Each row below holds a small network's activations on one input, seen along a few directions.
In each table, some parts of the input vary, and every possible input appears once, in random order.
A made-up example of a description, with smaller parts first: one of 2 separate values, together with either a single point or one of 11 places along a line or (one of 4 places along a line, together with one of 8 places around a ring).
Shared parts are said once, and a part with two or three values counts as separate values.
In the rows, zero is written as 128.

Other details of the inputs vary at random and push rows far along two fixed directions, the same in every table; ignore that.

A family of inputs:
R1: [128 129 142  88 137 133 158  96  90 166  78]
R2: [ 91 137 103 151 132  94 221 130 183  77 128]
R3: [117 122 125 162 142 126 116 151 163 109 162]
R4: [132 116 100 134 120  90 159 110 122 149 137]
R5: [148 127 124  82 119 135  29 161 145  69 153]
R6: [114 138 130 162 121 112 175 118 172  87 115]
R7: [ 87 155 114 104 138 139 216 123 121 186  89]
R8: [126 130 147 155 117 148  95 164 120 120 165]
R9: [109 135 126  73 146 142 133  89  93 167 103]
R10: [147 124 145 163 121 139  63 168 169 103 161]
R11: [100 135 131  85 118 129 213  72  65 162  95]
R12: [112 116 132 192 131  95 218 106 168  89 112]
R13: [126 131 154  78 124 172  94  99  41 187 121]
R14: [134 113 114 120 114 121  87 114 150  56 133]
R15: [145 140 154 116 153 177  74 162  99 200 125]
R16: [104 137 120  72 110 120 229  99  76 156 102]
R17: [ 91 144 117 131 145 141 177 110 128 141 101]
R18: [148 126 131 110 142 115 137 122  75 202 109]
R19: [ 99 141 131 123 160 170 135 114 100 193 107]
R20: [112 137 104 163 148 113 157 141 127 158 142]
R21: [146 113 107 158 110  68 170 111 152 108 146]
R22: [113  90  97 153 123  71 225  86 172  82 149]
R23: [135 123 140  93 143 147 156  81  80 194  88]
R24: [143 127 127 193 130  91 129 164 157  97 148]
R25: [107 140 111 160 154 107 161 138 129 160 147]
R26: [137 125 133 149 137 160  35 178 149 112 164]
R27: [132 107 122 127 113 126 113  93 140 107 128]
R28: [131 143 134 162 120 129  89 171 105 134 169]
R29: [100 120 106 112 117 102 227  64 132 127  91]
R30: [170  97 132 137 112 116  89 136 152  83 150]
R31: [155 126 124 102  98 114  96 143 161  72 132]
R32: [123 104 116 129 121  94 236  79 137 155 115]
R33: [134 133 118  91 153 131  87 126  75 203 142]
R34: [124 109 115  92 144 143 139 105  94 186 122]
R35: [141 143 128 151 132 141  40 178 129 147 160]
R36: [120 143 146 150 108 142  94 149 135  63 146]
R37: [100 146 109 123 137 133 168 146 146 122 114]
R38: [165 125 126 118 131 117  93 135  95 163 135]
R39: [104 158 128 108 136 136 205 127 126 180  92]
R40: [129 124 137  82 148 162  62 105  90 169 127]
R41: [119 139 128 157  95 112 141 169 166  30 157]
R42: [106 132 132 151 148 141 119 124 145 124 138]
R43: [143 138 138  91 123 146  77 138  36 203 148]
R44: [118 151 128 115 138 136 186 141 129 150  96]
R45: [152 102 142 140 119 115 109 110 137  89 119]
R46: [136 140 143 147 128 140  97 146 152  88 122]
R47: [120 129 138 158 142 133 173 111 138 137 110]
R48: [127 148 157 119 147 177  83 130 105 196 114]
R49: [135 120 145  90 115 153 103 123  61 175 143]
R50: [144 147 149 124 130 146  66 187 145  99 123]
R51: [117 121 126 179 118 125 123 126 181  77 143]
R52: [141 129 119 188 131  96 150 153 155 110 148]
R53: [126  95 106 138 110  97 181  98 155 111 138]
R54: [170 127 134  87 111 136  56 159 136  84 128]
R55: [158 118 135 120 112 122  86 121 145  65 123]
R56: [152 127 159 144 140 154  46 179 133 135 142]
R57: [124 137 156 149 120 162  71 147 111 111 153]
R58: [100 113 110 105 144 128 209  59  95 179  93]
R59: [148 104 131 149 103 106 118  97 167  68 138]
R60: [141 132 115  86 150 146  69 133  64 211 133]
R61: [108 159 141 100 144 178  90 134 103 184 102]
R62: [143 116 124 138  99  96 132 103 174  47 127]
R63: [149 144 136 157 132 130  58 174 135 143 158]
R64: [128 104 128 119 137 106 220  92 107 176  96]
R65: [129 131 143 168 126 115 128 143 170  60 118]
R66: [135 124 109  93 103 116 122 131 149  91 123]
R67: [124 147 142 126 140 159  29 161 145  93 145]
R68: [111 110 111 191 116 100 184 132 193  82 151]
R69: [152 137 146  59 130 153  79 148  89 161  96]
R70: [128 111  93 119 105  93 155 126 175  40 133]
Description of these inputs: one of 2 separate values, together with one of 5 places along a line, together with either a single point or one of 6 places along a line.
- Changing only the place on the line of 5 turns R6 into R63. The same change can be made to R55. Which row results? => R38
- Which other rows does R55 become when the choice among 2 separate values takes its other values? List them by row number. => R46
- A walk changes only the place on the line of 5. It starts at R52 and steps to R15. List the rest of the walk in order. => R47, R46, R44
- Which other rows does R6 become when the choice among 2 separate values takes its other values? List them by row number. => R62
- Which other rows agree with R40 in the place on the line of 5 and the choice among 2 separate values? List them by row number. => R13, R23, R27, R45, R58, R59
